A small network was shown many inputs. Here are its activations along a few directions, one row for each input.
In each table, some parts of the input vary, and every possible input appears once, in random order.
A made-up example of a description, with smaller parts first: one of 8 places around a ring, together with either a single point or one of 11 places around a ring or (one of 3 separate values, together with one of 4 places along a line).
Shared parts are said once, and a part with two or three values counts as separate values.

Other details of the inputs shift rows strongly along two fixed directions, in all tables alike. That doesn't count.

Rows:
row 1: [ 34  14  15 -31  12 -18   0 -13 -38 -32   4 -25]
row 2: [ -7 -22  -5  10 -21  20  -6  -1 -13 -10  23  -2]
row 3: [-18  11   5 -17  12 -17 -16 -16  16  17   0  26]
row 4: [  1 -18 -20  11 -14  22   3   4 -38 -16  17   4]
row 5: [-10   0  -4  -2  35 -13  11   1  19   7 -44  39]
row 6: [ -6 -13 -21  12 -28  11   4  18 -27 -14  21 -10]
row 7: [ 32   0  19 -14   7 -20  22  14  -4 -38 -25 -38]
row 8: [ 30  -6  32 -25   9  -7  -4  -5  -8 -32   0 -39]
row 9: [-13  23  -7  -4  19 -21  -5  11  20  15 -22  23]
row 10: [ -8  20  -5  -6  34 -13  -7  -4  10  15 -28  39]
row 11: [-15  -6   8  -3  25 -10   3  -4  43  10 -35  28]
row 12: [ 11 -19 -19  15 -10  27   3  10 -32 -12  13   3]
row 13: [ -3 -11 -16  32 -22  30  -9   5   4  10  18  21]
row 14: [ 16  11  36 -30  -2 -15   3 -17  -5 -12  15 -51]
row 15: [ -1  -7 -19  33 -26  22 -12  -4   0  15  22  21]
row 16: [-14  29 -10  -5  18 -32  -9   2  18  22 -21  27]
row 17: [-18   1 -35  18 -29   8  -3  13 -16  14  25  22]
row 18: [-24  17  14  -5  21  -9  -3  -9  42  33 -14  11]
row 19: [ 28  15  35 -16   1 -14   2 -17   3 -11   6 -52]
row 20: [-30   1  13 -12  19  -6  -2  -5  35  30 -12   5]
row 21: [  4   0  38 -31   6 -13   5 -13   0 -17   2 -52]
row 22: [-17 -14 -33  23 -19  17   1  25  -7  11  12  17]
row 23: [ 23  -1 -21  24 -18  19  -2  -1 -34  -6  15   7]
row 24: [  3 -27   1  26 -28  33  22   5  12  -1   7 -24]
Each input here is: one of 4 places along a line, together with either a single point or one of 5 places around a ring.
Q: The inputs of row 23 and row 16 match in every part but the place on the line of 4. If row 10 is changed in the same way as row 23 into row 16, which row does it become?
A: row 9
Q: Which other rows agree with row 13 in the place on the line of 4? List them by row number.
A: row 2, row 3, row 8, row 11, row 15
Q: Start at row 21 and move only the place on the line of 4, one step at a time. The first step leads to row 2. Which rows follow, in order?
A: row 6, row 4

Rows:
row 25: [ 18  -4   5 -13  -1  -3   6   1 -35 -33   5 -21]
row 26: [ -5  16   8 -15  13 -30  -3  -4  22   4 -19   2]
row 27: [ -9 -11 -19  18   0  18   0  -2  -2   6   0  32]
row 28: [ -7  -4 -18  20   1  17  -8  -2  -1  14   4  26]
row 29: [-14  13  10 -25  16 -31 -11 -11   8   4  -7   6]
row 30: [ 22  -4  19 -16   0  -4  12   6 -13 -24   1 -44]
row 31: [ 30  -6  22 -13   0  -2  -4  -6 -11 -34   4 -32]
row 32: [-10  13  11 -16  16 -24   6  -7  22  11 -21  -6]
row 33: [-26 -13 -19   7  -9   6  -5   7  -3   4   8  26]
row 34: [-10   0  15 -25  26 -12   4  -7  16   3 -21   5]
row 35: [ 31  15  10 -10  -3  -7   6   3 -20 -19   8 -30]
row 36: [-13  -9 -15  12  -8  12 -12   6   7  15   9  22]
row 37: [-11  -6 -26  15  -3  10   8  13  -4   8  -1  29]
row 38: [ 14 -25  -4  15 -29  34   8   7 -25 -13  25 -24]
row 39: [ -8  -8 -18  19  -1  18  -5  -2  -2  11   1  29]
row 40: [ -9  26   7 -23  23 -25  -8 -10  -1   7  -9   9]
row 41: [ -8  15  19 -23  20 -13  -3 -12  19  15 -10  -1]
row 42: [-20  18  16 -26  20 -21  -4 -11  10  12  -5  -2]
row 43: [ -6  10   8 -21  21 -26  -4   5  17   1 -18   6]
row 44: [ 13   2  19 -15   5 -10  11   3  -1 -18 -13 -36]
row 45: [ 10 -12 -13  17 -25  15   0  17 -13  -9  23 -13]
row 46: [  0  20   2 -12  25 -24  -2   2  11   4 -27   4]
row 47: [ -6   5 -15  18  -4  17  -8  -7   1  18  10  27]
row 48: [-12  -5 -26  20  -6  10   8  12  -1   6  -8  26]
row 49: [-26  -9 -18   8 -10   5 -10   7  -3   9  10  23]
row 50: [-10   2  14  -6  20  -9   3  -4  22  10 -22   5]
row 51: [ -6  15   8 -14  19 -26  -7   4  22   2 -22   0]
row 52: [-14   7   5 -13  21 -15   2   3  18  15 -14   0]
row 53: [-11   0  -9  16 -11  14 -12  -5  13  16  14  23]
row 54: [ 15  14  21 -15   1 -11   8  -2   2 -12  -4 -39]
row 55: [-14  -3 -19  14 -15   1  -2   6   9  17  10  20]
row 56: [  4  -1  20 -26   9 -12   3  -4 -14 -19  -1 -31]
row 57: [ 18 -21  -1  27 -29  32   9   8 -17 -11  22 -29]
row 58: [-12 -10 -13  18  -6  15 -13   0  10  13   9  22]
row 59: [ 14   5  18 -14   7 -11   8   3   0 -15 -10 -39]
row 60: [ -8   7  14  -6  15 -13   3 -12  23  16 -16   4]
row 61: [-12   0  12 -12  23  -5  -3 -11  19   9 -16   7]
row 62: [ -2   4  15 -13  22 -20  -1  -3  22  -5 -25  10]
row 63: [ -1   8  16 -12  21 -20  -6  -3  22   0 -23   8]
row 64: [ 24  -9  27 -19   8   1  10 -10  -9 -32  -3 -37]
row 65: [ 27 -16 -10  30 -28  30   8   9 -30 -19  17 -14]
row 66: [-24   6   7 -19  21 -15  -5  -4   8  12  -8   2]
row 67: [-15  -1  -5  21 -10  17   2  -1  15  24   7  13]
row 68: [ -5  -2 -17  26  -2  14  -3   5   2  16  -1  24]
row 69: [-13   1 -11  11 -13  12 -11   1   9  19  14  22]
row 70: [ 11 -24 -10  21 -33  29  19  15 -20 -20  16 -27]
row 71: [-17  -7 -19  18 -14   7  -2  14  10   9  -1  19]
row 72: [-17 -10 -21  17 -13   7   3  14  10   4  -3  22]
row 73: [-14 -12 -14  11 -10  13  -9   6   5  12   6  25]
row 74: [-10   4  13 -12  18 -10  -2 -19  20  14 -11   6]
row 75: [-12  -7 -14  11 -14   8  -8  -2   7  18  11  24]
row 76: [-15  12   9 -24  22 -27 -14  -3   8   1 -10   4]
row 77: [  7 -17  -4  12 -26  23   6  -3 -15   0  23 -15]
row 78: [ 10  -8  -7  13 -38  19  -5   5 -31 -17  40 -22]
row 79: [-11  -8 -12  17 -12  10 -10  -8  11  15  11  24]
row 80: [-17 -12 -20  13 -10   7   2  15   7   6   3  24]
row 81: [  1  12   8 -21  28 -17  -5  -6   4   3 -23  13]
row 82: [ 19 -27  -6  20 -30  31   2   4 -21 -27  25 -13]
row 83: [  3  10  10 -11  29 -18   4  -4  11  -4 -30  14]
row 84: [-19  -6 -15  13 -12   7   7   4   9  24   9  12]
row 85: [ 20  -5  -6  15 -35  17   2  12 -19 -14  33 -24]
row 86: [ -5  24  11 -15  13 -26  -6  -1  24   6 -16   0]
row 87: [ 11  -3  15 -15  -9  -5   6  -9 -22 -18  15 -38]
row 88: [  0  20  19 -11  17 -21  -8  -8  26   7 -14   5]
row 89: [ 21  -7  18 -17   1  -3  17   6 -13 -29  -1 -40]
row 90: [ 40   6  18  -4  -1  -7   7  -9 -18 -25  -1 -32]
row 91: [ -9   2 -24  16  -9   4   3   5  -3  19   6  24]
row 92: [ 15 -10 -16  15 -32  18   3   1 -43 -15  32 -16]
row 93: [ 23   1  23  -8  -5   9   3 -13  -8 -17  14 -38]
row 94: [-15 -16 -16  10  -9  14  -3   6   6   7   4  28]
row 95: [ -7  -2 -20  14  -8  10  -3  -4  -4  20   6  28]
row 96: [ -7   6 -17  13  -7  14  -6  -1  -2  21  10  26]
row 97: [-21   2  12 -27  25 -19   3  -6   7  -1 -17   3]
row 98: [ 24  10  24 -19  -1  -8  10   0  -8 -18   8 -47]
row 99: [ 23 -19 -11  13 -22  28   9   7 -34 -23  17 -10]
row 100: [ -6  -3 -18  19  -5  13  -5 -10  -1  17   6  28]
row 101: [ 36   6  17 -18   9  -6  -1  -3 -23 -25  -1 -32]
row 102: [ -8  -8 -21  13 -13  14  -2   7 -26  -1  14  12]
row 103: [ 34   0  23  -5  -2  -5  -1   1  -7 -29   2 -38]
row 104: [-11  -1 -25  21  -7   9   3  12  -1  11  -6  23]
row 105: [ -9  -6 -11  23 -15   7  -4  -1  13  16   5  22]
row 106: [ 31  15   7  -2 -10  -3   6   3 -19 -21   4 -33]
row 107: [ -3  16  -3 -10  24 -19  -2   5   7  10 -17  12]
row 108: [ -9   6  16 -22  26 -13  -4  -7  17  11 -16  -1]
row 109: [ -9  17   4 -22  29 -25  -9  -5  -3   3 -15   8]
row 110: [ 30   3   7 -10   2  -6   8   8 -23 -25  -1 -27]
row 111: [-11  -1  13  -7  21  -8   8  -4  22   5 -23   8]
row 112: [ -4   7 -14  25  -8  13  -2   0   4  19   4  25]
row 113: [-18 -12 -10  17  -2  21  -4  -3  10  19   7  15]
row 114: [ 34  10  10  -8  -5 -12   9  -2 -20 -26  -3 -36]
Q: The inputs of row 110 and row 30 match in every part but one. If row 68 is changed in the same way as row 110 into row 30, which row does it become?
A: row 57
Q: The inputs of row 31 and row 39 match in every part but one. If row 82 is changed in the same way as row 31 into row 39, which row does it become?
A: row 27
Q: Describe the family of inputs behind these rows.
A: one of 3 separate values, together with one of 5 places along a line, together with either a single point or one of 5 places around a ring
Q: Which other rows agree with row 43 in the choice among 3 separate values and the place on the line of 5? List them by row number.
A: row 31, row 49, row 63, row 71, row 73
Q: Which other rows agree with row 108 in the choice among 3 separate values and the place on the line of 5? List them by row number.
A: row 52, row 57, row 59, row 66, row 113
Q: Start at row 64 and move only the place on the ring of 5, one step at a time. The first step leads to row 111. Which rows follow, in order?
A: row 70, row 89, row 34
Q: Which other rows does row 82 become when the place on the ring of 5 takes its other values? List them by row number.
A: row 62, row 72, row 80, row 94
Q: Which other rows does row 93 become when the choice among 3 separate values takes its other values? List them by row number.
A: row 47, row 53
Q: Which other rows does row 90 become when the place on the line of 5 takes its other values? List them by row number.
A: row 65, row 68, row 83, row 112
